These are the activations of a small neural network, seen along a few directions. Each row is one input.
Each table varies a few parts of the input and shows all the possible inputs, shuffled.
Descriptions start from the smaller parts, as in this example, which fits no table here: one of 6 places along a line, together with either a single point or one of 9 places along a line or (one of 2 separate values, together with one of 5 places around a ring).
Shared parts are said once, and a part with two or three values counts as separate values.
In the rows, zero is written as 128.

Other details of the inputs shift rows strongly along two fixed directions, in all tables alike. That doesn't count.

Rows:
r1: [154 162  36 138 153 116 116 207 183  48 171 127]
r2: [161 127  63 116 126 170 140 216 213  68 164 103]
r3: [162 152  50 121 122 144  82 216 246  97 199 153]
r4: [101 120 209 106 120 138 125  75  88 182  97  95]
r5: [148 111 153  41 147 126  68 241 100 138 120  96]
r6: [143 151 116  62 182  90  77 241  97 153  78 125]
r7: [128 140 123  48 155  84  71 238 105 136  76 143]
r8: [113  97 205 114 116 114 147  89  79 192  98 107]
r9: [135 115  70 120 149 171 107 210 215  63 150 100]
r10: [126  89 136  57 159 138  74 243 110 145  91 111]
r11: [159 180  37 136 162 134 124 207 202  61 145 123]
r12: [136 153 126  51 150  93  54 235  84 122  95 139]
r13: [114 120 187 126 104  97 101  84  97 231 130 164]
r14: [132 124 125 189  96 159 193  51 183 102 163 105]
r15: [ 97 154 185  98 133 113 129  66  62 167  87 172]
r16: [139 144  80 186 106 122 163  39 147  79 159 158]
r17: [ 97  96 196 126 128 134 110  83  59 172 110 108]
r18: [141 109 123 199 106 149 166  43 167  87 172 101]
r19: [121 107 196 117 104 131 140  90  47 184 119 110]
r20: [130 131  79 184 111 113 180  41 167  93 139 163]
r21: [ 94 154 171  93 120 109 128  64  62 175  85 157]
r22: [118 112 112 204 105 180 182  51 169  99 153 117]
r23: [165 101  61 127 128 148 146 215 209  74 158 107]
r24: [122 161 173 138 142  95 123  79  33 181  97 130]
r25: [141 107 110 213  95 164 186  60 151  91 175 121]
r26: [132  96 111 210  99 155 201  66 168 107 152 124]
r27: [134  99 137  59 155 147  59 238  89 131 111 108]
r28: [122 133 186 125 100 105  84  83  75 216 151 160]
r29: [107  95 205 114 125 117 130  81  86 186  92 100]
r30: [116 141 181 109 132 101 115  67  41 158  99 171]
r31: [119 146  85 210 122 105 195  55 163 102 151 138]
r32: [ 90 163 183 112 114 101 130  76  62 172  81 147]
r33: [127 120 114 201  95 176 195  64 171 102 157 119]
r34: [133 131  92 188 124 116 182  43 166  85 141 178]
r35: [111 173 124  43 167 104  77 240 101 143  98 123]
r36: [140  91  67 128 154 149 111 214 213  68 145 105]
Description of these inputs: one of 3 separate values, together with either a single point or one of 5 places along a line or one of 6 places around a ring.
The inputs of r2 and r23 match in every part but the choice among 3 separate values. If r33 is changed in the same way as r2 into r23, which row does it become? -> r26
A walk changes only the place on the ring of 6. It starts at r19 and steps to r25. List the rest of the walk in order. -> r27, r17, r18, r5

Rows:
r37: [110 103 175 126 124 140 132 104 112 165 117 105]
r38: [167 109  42 141 137 161 128 218 252  39 176  99]
r39: [129 130 104 223  99 125 191  13 167 114 166 152]
r40: [119 136 146  49 155 119  83 204  90 139  84 128]
r41: [127 133 127 176 111 113 152  67 128 138 145 145]
r42: [116 149 129 179 106 121 166  41 133 135 144 144]
r43: [112 121 180  89 139 105 103 134  46 174  86 127]
r44: [120 129 155 143 126 117 140  83  78 147 114 125]
r45: [116 138 128 165 118 129 164  61 120 115 129 130]
r46: [138 106 159  48 132 136  44 206  95 154 130 134]
r47: [169 146  43 113 150 125  93 239 201  69 164 131]
r48: [110 146 155 121 121 115 130  93 105 161 112 146]
r49: [167 161  21 146 141 141 124 202 239  38 182 134]
r50: [116 131 130 174 105 120 167  44 141 138 134 154]
r51: [120 107 185  61 135 134  98 188  72 179  98 102]
r52: [125 127 107 215 105 139 201  13 160  90 147 141]
r53: [164 153  45 113 149 127  93 238 202  65 165 131]
r54: [110 136 180  78 134 104  99 132  71 192  87 146]
r55: [111 136 181  89 140 109 102 134  44 171  88 122]
r56: [122 104 158  52 149 141  71 230 105 162 100  98]
r57: [123 118 128 170 121 125 163  62 120 120 130 136]
r58: [140 110 103 146 123 163 139 158 170 104 152 104]
r59: [121 106 172 123 114 134 141 105 103 162 116 103]
r60: [121 145 129 167 121 132 163  62 118 115 130 128]
r61: [127 122 118  95 142 124 114 167 128 114 106 135]
Describe the family of inputs behind these rows. -> either a single point or one of 6 places around a ring or (one of 2 separate values, together with one of 9 places around a ring)
Change only the choice among 2 separate values in r50. List by row number the other rows that result. -> r61

Rows:
r62: [ 93 165 144 186  98  95 147  28 120 169 151 175]
r63: [153 129  94 117 121 166 124 206 206 111 168 117]
r64: [125 124 168  87 142 146  84 165  67 150 115  85]
r65: [108 131 179 173  87 164 171  29 130 179 146 122]
r66: [110 138 183  81 136 143  85 157 115 191 117 104]
r67: [146 138  92 119 129 164 105 195 212 108 163 105]
r68: [ 98 115 152  69 148 136 117 150  93 139  66 128]
r69: [169 115  87 138 148 136 112 205 163  78 167  84]
r70: [134 117 181  86 118 127 110 176 109 201 120 115]
r71: [159 161  48 106 120  98  93 184 185 115 163 156]
r72: [154  91  79 181 105 164 155 109 166  63 171 138]
r73: [137 130  74 114 131 153 164 203 177  70 124 101]
r74: [169 165  57 133 134 112  90 194 140  62 160 144]
r75: [139 148 131  82 155  95  87 160  50 162 122 149]
r76: [132 171 121 176 123  97 179  19 100 139  97 156]
r77: [126  97 165  90 149 116  70 157  74 148 108 113]
r78: [137 123  80 178 117 138 206 123 186  73 141 101]
r79: [104 115 176  75 136 131  68 147 118 185 108 134]
r80: [153 133  95 127 134 142 105 198 214 114 166 101]
r81: [150 125  96 176  90 171 172 122 210 110 181 124]
r82: [ 98 139 159  78 148 134 123 159  92 145  76  88]
r83: [ 95 107 150 165 113 136 195  29 109 131  96 140]
r84: [117 167 144 200 104 106 141  32  68 126 141 155]
r85: [ 94 142 161  79 157 134 119 156  94 144  78  86]
r86: [118 160 145 102 148  97  75 169  54 141 120 151]
r87: [110 180 142 101 167  93 111 153  84 141  75 158]
r88: [136 102  73 179 130 122 184 110 193  68 130 131]
r89: [132 118 181  89 124 116 104 174 109 204 121 111]
r90: [ 96 172 146 186  86  94 142  24 116 168 145 172]
r91: [116 103 174  73 121 136  89 159 110 189 110 150]
r92: [ 90 116 150 167 121 135 177  18 115 128  92 128]
r93: [123 114 167 185  99 158 177  40  81 140 149 105]
r94: [143 130  89 188 130 171 146 103 171  64 181  88]
r95: [104 134 160  85 154 113 122 164  94 149  77  84]
r96: [113  98 168 170  79 146 165  29 128 178 136 160]
r97: [167  88  77 133 140 129 105 197 165  73 158 123]
r98: [129 123 183  89 133 114  96 171 113 202 120 105]
r99: [150  97  87 183 106 130 149 110 219 110 176 147]
r100: [122 123  71 113 162 145 122 174 192  58 113 116]
r101: [140 152 129 181 101 102 148  25  63 145 140 149]
r102: [103 112 153  82 158 105 108 153 100 143  66 117]
r103: [144 157  49 168 116 106 149  98 200 114 188 169]
r104: [150 105  77 121 145 157  88 184 168  61 154 116]
r105: [130  83 161 185  99 129 163  35  86 142 138 136]
r106: [136 125  80 183 124 129 200 122 188  74 141  98]
r107: [108 104 149  72 137 127 129 161  88 144  67 135]
r108: [153 103  87 124 135 124  97 192 215 111 159 136]
r109: [157 159  81  80 143 132 132 161 183  33 128 159]
r110: [111 127 161  89 153 105 131 170  93 152  80  88]
r111: [102 104 152 178 125 107 186  30 116 135  97 128]
r112: [121 166 137  80 116  80  73 152  97 184 116 157]
r113: [144 190  61 137 157 112 120 183 170  62 111 154]
r114: [140 115  85 114 129 153  88 185 215 102 154 136]
r115: [123 145 172  39 104 108  80 131 109 152 128 170]
r116: [145 109  80 121 153 156  86 182 169  59 157 113]
r117: [115 106 175  83 134 111  71 152 119 191 109 133]
r118: [102 108 171 167  89 154 153  19 132 173 136 154]
r119: [127 110 165 185  89 157 180  43  79 142 146 108]
r120: [107  98 150 172 110 117 198  36 110 137  96 138]
r121: [128 169 129  80 171  90 122 145  80 160  77 157]
r122: [144 106 169  92 131 128 106 183  62 159 119  95]
r123: [151 103  78 117 139 168  99 187 163  61 156 125]
r124: [160 141  93 146 103 145 143  85 163  28 189 159]
r125: [136 174  60 181 160 114 178 101 182  71 141 164]
r126: [134  90 166  92 148 108  79 164  72 152 110 117]
r127: [ 99 157 137 174 111  94 157  27 121 178 158 177]
r128: [126 123 168  82 136 158  94 169  63 149 116  94]
r129: [124 119 168 194 113 135 158  33  90 143 148  89]
r130: [145 154  61 194 138 118 151 103 155  69 190 158]
r131: [128  94 173  80 119 116  92 164 111 195 110 148]
r132: [132 133  76 115 140 153 160 199 179  69 126  98]
r133: [130 182 133  88 152  90 104 152  80 144  64 150]
r134: [ 91 136 156 166 108 153 202  33 107 134 105 102]
r135: [142 107 168  97 138 118 100 181  65 161 120  90]
r136: [127  93 163  82 135 140  89 163  65 146 110 131]
The inputs of r77 and r102 match in every part but one. If r136 is changed in the same way as r77 into r102, which row does it become? -> r83
The inputs of r71 and r76 match in every part but one. If r67 is changed in the same way as r71 into r76, which row does it become? -> r82
Describe the family of inputs behind these rows. -> one of 3 separate values, together with either a single point or one of 6 places around a ring or (one of 2 separate values, together with one of 9 places around a ring)
A walk changes only the place on the ring of 9. It starts at r82 and steps to r85. List the rest of the walk in order. -> r95, r110, r106, r78, r73, r132, r134
Change only the choice among 3 separate values in r73. List by row number the other rows that result. -> r81, r119
Change only the choice among 2 separate values in r68. List by row number the other rows that result. -> r134
Change only the place on the ring of 9 in r79. List by row number the other rows that result. -> r91, r96, r99, r108, r114, r117, r118, r131
Change only the place on the ring of 6 in r103. List by row number the other rows that result. -> r62, r71, r90, r112, r127
Change only the place on the ring of 6 in r76. List by row number the other rows that result. -> r87, r113, r121, r125, r133
